Each row below holds a small network's activations on one input, seen along a few directions.
Each table varies a few parts of the input and shows all the possible inputs, shuffled.
Descriptions start from the smaller parts, as in this example, which fits no table here: values(3) and (point or ring(9) or (ring(5) and line(6))).
Shared parts are said once, and a part with two or three values counts as separate values.

Other details of the inputs vary at random and push rows far along two fixed directions, the same in every table; ignore that.
These rows show it; all are for the same input, with only those details redrawn:
[-33.7   4.0 -24.6   9.8  -6.0   8.2  12.3   4.0   1.5  -8.2   4.9  38.0
  30.6   6.7   2.2]
[-23.4   3.1 -19.6   6.2  -2.8   5.1  11.0   0.8  -0.2  -3.4   5.2  29.1
  22.7   4.0   5.2]
[ 19.4   0.3  -4.8 -11.2  17.7  -8.6  -5.2 -17.8  -3.4  14.9  12.4 -12.8
 -15.7   3.3  19.6]
[-30.7   4.4 -16.0  10.8  -8.6   5.9  15.8  10.5  -1.1 -13.9  -0.3  36.6
  32.2  -5.5  -3.1]
[ -6.1   0.5 -26.7  -3.5  11.3   1.8  -1.1 -19.3   0.6  16.6  16.4  11.9
   0.9  24.6  19.6]
[ 23.5   3.1  28.8  -5.7   5.5 -15.0   5.2   9.6 -10.1 -14.4  -6.6 -16.3
  -3.7 -44.7  -0.6]
[  6.6   0.0 -17.2  -7.6  14.6  -3.0  -5.3 -20.6  -1.3  16.5  14.9  -0.8
  -8.1  16.9  20.5]

Rows:
row 1: [-20.4 -14.2  -5.0   2.1  10.6  29.4 -19.5  -7.9  17.9  23.0  11.0   0.2
 -21.5  79.7  27.6]
row 2: [  6.7  -7.2  24.6  -6.7  14.0  18.2 -15.9  -3.5  10.9  15.0   6.0 -29.1
 -36.5  50.2  21.1]
row 3: [-46.4   1.8  17.2  12.8 -17.0  28.9  21.0  34.0  13.0 -20.4 -10.8  19.6
  13.2  29.1  -6.0]
row 4: [-30.8   7.6 -19.3   7.5  -8.2   0.3  27.3  10.7  -1.4 -14.3  -0.9  30.2
  32.5  -4.7  -2.5]
row 5: [ 30.3   2.7  -3.0 -12.5  11.1 -13.9 -13.5 -20.0  -4.1  17.3  10.1 -26.0
 -29.0   3.9  10.1]
row 6: [ 30.2  -7.8  37.8  -0.9   6.0 -15.2 -11.5  12.5  -9.4 -16.5 -14.0 -14.2
  -3.0 -54.6  -0.9]
row 7: [-17.5  -0.7   3.4   5.2  -1.0   6.2  18.4  17.6   5.5 -15.2  -5.5  22.4
  34.5 -22.2  -0.6]
row 8: [ 30.5  -5.2  41.3  -5.7  12.0  -9.8  -0.4  15.9  -1.4 -15.8 -12.7 -18.5
   5.6 -56.1   0.8]
row 9: [ 24.0  -0.5  -8.0 -13.5  21.7  -8.5  -9.6 -25.4  -2.7  21.5  16.9 -18.1
 -21.9  11.1  24.6]
row 10: [ 20.4   2.6 -11.9 -15.1  -1.4  -6.6  -3.9 -25.9   2.5  24.9  10.3 -35.1
 -34.1  24.5 -10.8]
row 11: [  4.5   4.7  17.3   9.6 -19.6  -5.3  -2.5  19.1  -9.3 -19.0 -19.5  -0.4
   5.7 -33.7 -31.3]
row 12: [-33.3   3.3 -15.5  12.1 -31.2  12.5  10.6   6.9   5.4  -7.7  -5.9  21.2
  18.3   8.5 -37.7]
row 13: [ 27.7   2.4  34.7 -11.4  10.8 -18.0  20.6  15.7  -3.5 -15.9 -10.9 -24.9
   4.0 -53.4   0.4]
row 14: [ 26.1  -9.6  -3.0  -4.3  10.6 -10.6 -29.1 -17.3  -4.0  15.5   3.8 -16.0
 -21.5   2.6  12.0]
row 15: [-30.7   1.4 -16.9  -4.2   5.6  26.3  10.4  -7.4  17.7  20.7  15.9  -2.7
 -17.4  85.6  26.7]
row 16: [-22.2   7.1 -23.6  10.2 -18.9   5.6   5.4   2.0  -1.5   0.7  -1.1  20.4
  11.9  14.4 -18.7]
row 17: [ 17.6   9.8 -11.5  -8.4  -0.2 -11.6   1.3 -13.3  -6.1  14.4   4.0 -23.6
 -21.9  11.6  -4.3]
row 18: [ 26.0  -6.7 -10.0  -3.7   7.4  -6.1 -32.0 -21.8  -3.8  24.7   4.2 -19.8
 -29.8  17.6   3.5]
row 19: [ 30.1   2.4  33.5  -0.5  -4.4 -18.0  -8.5  15.4 -11.3 -21.3 -16.2 -19.6
  -7.1 -54.4 -16.1]
row 20: [-19.0 -11.6 -12.5   9.2   5.8  11.8  -2.5   3.8  10.4   0.0  -0.7  30.7
  32.2   2.6  12.2]
row 21: [ 27.2   9.9  27.6  -6.9  -4.8 -26.6  12.9  15.9 -12.3 -21.8 -14.5 -25.5
  -8.1 -51.1 -15.3]
row 22: [ 25.4  -4.6  -6.0 -10.3  22.1  -6.3 -20.2 -25.4  -2.9  21.0  14.2 -15.9
 -19.7   9.4  25.3]
row 23: [-29.0  -7.8 -12.8  17.1 -28.7  14.4  -6.0   6.5   5.5  -7.2 -11.8  25.9
  18.7   6.1 -35.9]
row 24: [ -2.2   0.3  17.9   8.4 -25.4   2.6  -1.2  14.1  -0.1 -17.7 -18.2  -3.8
   3.8 -26.4 -44.5]
Describe the family of inputs behind these rows.
> line(4) and (point or line(5))
Which other rows agree with row 11 in the line(4) part? List them by row number.
> row 2, row 8, row 19, row 22, row 24
Which other rows does row 20 become when the line(5) part takes its other values? List them by row number.
> row 6, row 14, row 18, row 23
A walk changes only the line(4) part. It starts at row 15 and steps to row 3. List the rest of the walk in order.
> row 2, row 1
Which other rows does row 12 become when the line(5) part takes its other values? List them by row number.
> row 5, row 7, row 9, row 16

Rows:
row 25: [-1.5  5.3 -5.7  1.4  2.0 -5.1  6.3  3.8 -4.5 -4.6  0.1  7.3  8.6 -8.5
  5.3]
row 26: [-3.1  3.2 -3.7  1.0  4.0 -1.4  2.8  0.2 -3.5 -3.9  3.3 11.3  8.6 -7.5
  6.6]
row 27: [-33.2  -2.2 -41.0   8.7  -4.6  11.6   1.0 -12.4   7.0   9.3  11.7  34.3
  23.1  30.6   5.5]
row 28: [ 29.8   2.7  23.1  -6.6   1.4 -14.6  -1.4   2.1  -8.6  -7.2  -7.4 -21.0
  -8.3 -42.2 -13.6]
row 29: [ -9.7  -8.7 -29.8  -1.3   8.3  19.1 -23.4 -27.2  13.1  35.4  17.0  -2.9
 -25.1  76.1  19.4]
row 30: [-34.9  -3.7 -22.1   5.4  -0.6  24.0   4.0  -5.0  14.0  10.6  10.4  20.4
  10.1  51.3  11.2]
row 31: [-34.6  -1.6 -38.1  10.9   1.0  14.8  -1.1  -5.2   6.6   8.4  10.3  39.9
  26.3  33.7  15.9]
row 32: [-65.3   1.0 -36.1  24.7 -22.9  19.3  20.3  17.3   4.4 -19.1  -3.4  68.6
  59.0   9.6 -11.3]
row 33: [ 63.1  -1.5  26.2 -24.0  22.4 -27.4 -16.2 -21.5  -8.7  14.5   5.7 -57.1
 -46.4 -27.8  11.0]
row 34: [  1.9  -8.2 -41.5  -6.3  18.4   4.7 -20.8 -38.1   8.8  38.5  24.7   0.5
 -13.5  52.4  28.8]
row 35: [-27.2   6.8  -2.0  14.4 -24.9   1.9  20.7  24.8  -3.3 -28.1 -15.3  32.2
  39.6 -35.4 -31.1]
row 36: [ 22.1   2.9  38.3  -3.1  -8.5  -8.6  -1.9  17.8  -5.6 -13.3 -16.6 -31.9
 -23.7 -19.5 -17.1]
row 37: [-11.4  -4.9 -30.1  -8.4  17.2  19.1  -9.0 -31.3  14.2  37.5  26.5  -3.5
 -20.4  76.3  29.8]
row 38: [ -4.9   0.5 -45.4  -6.7  19.3   5.4 -10.9 -36.2   4.3  35.0  28.8   8.5
  -9.7  54.0  34.1]
row 39: [ -6.7   3.7  48.9  11.4 -27.1   1.0  12.5  42.8  -6.2 -41.0 -29.0  -1.7
   7.5 -45.7 -38.7]
row 40: [ 25.4  -7.0  -7.3 -10.7  21.3  -6.6 -18.5 -23.6  -0.1  24.5  12.1 -18.2
 -21.6  15.3  23.9]
row 41: [-31.3   4.6  17.8  16.2 -31.1  10.8  15.4  35.5  -0.5 -31.2 -20.9  19.6
  19.5 -13.0 -32.6]
row 42: [-33.8   0.1 -41.9   7.9  -5.4  11.0   4.1 -12.5   5.9   8.8  12.9  35.5
  22.4  29.8   3.6]
row 43: [-49.0   6.7 -35.5  18.8 -24.5  11.7  20.5  14.3   2.6 -14.3  -6.0  50.6
  48.3   3.1 -21.5]
row 44: [ 26.1  -2.0  -7.4 -12.7  24.3  -6.7 -17.5 -26.3  -2.0  23.5  16.6 -18.3
 -23.2  15.5  28.5]
row 45: [ 57.4  -0.4  43.9 -23.4  21.8 -16.8  -9.2  -7.1  -2.2  11.7  -0.8 -67.1
 -51.9 -10.0  13.1]
row 46: [ 39.4   0.1  32.4  -8.5   4.2 -17.9  -6.1   2.7  -8.9  -7.9 -10.0 -30.3
 -13.4 -49.1 -12.2]
row 47: [ 20.1  -1.9  42.8  -1.6  -7.0  -3.3  -7.1  15.6  -3.9 -13.9 -15.7 -29.1
 -23.0 -21.2 -16.6]
row 48: [ 11.2   5.7  36.7   4.4 -12.5 -18.0  18.3  34.1 -13.1 -37.1 -25.4  -3.5
  15.8 -69.9 -23.4]
row 49: [-6.6 -4.7 14.8  1.2  1.0 10.7  2.4 11.5  8.6 -4.0 -5.6 -2.6  0.6  8.1
  2.3]
row 50: [-27.0   5.9  -2.2  14.2 -22.8  -2.4  22.0  27.3  -3.1 -29.9 -15.7  29.6
  37.5 -33.8 -25.0]
row 51: [-6.1  0.6 12.9 -1.6 -1.7  7.2  9.3  8.8  5.3 -4.3 -2.1 -5.7 -3.1  8.0
 -0.1]
row 52: [ 62.0  -1.4  28.6 -22.9  24.5 -26.5 -14.4 -18.9 -11.0  13.4   4.6 -54.0
 -44.9 -27.9  15.1]
row 53: [ 26.3  -2.7  -7.9 -13.6  20.8  -9.1 -13.2 -27.9  -3.0  23.7  15.6 -19.7
 -25.5  12.7  21.1]
row 54: [  1.7   1.4  31.2  10.5 -18.0  -7.9  10.7  34.2  -6.4 -35.1 -26.2   8.1
  26.8 -65.2 -31.9]
Describe the family of inputs behind these rows.
> line(5) and (values(2) or line(4))
Which other rows does row 28 become when the line(5) part takes its other values? List them by row number.
> row 35, row 43, row 46, row 54
Which other rows does row 41 become when the values(2) part takes its other values? List them by row number.
> row 51
Which other rows agree with row 26 in the line(5) part? List them by row number.
> row 28, row 37, row 39, row 42, row 53
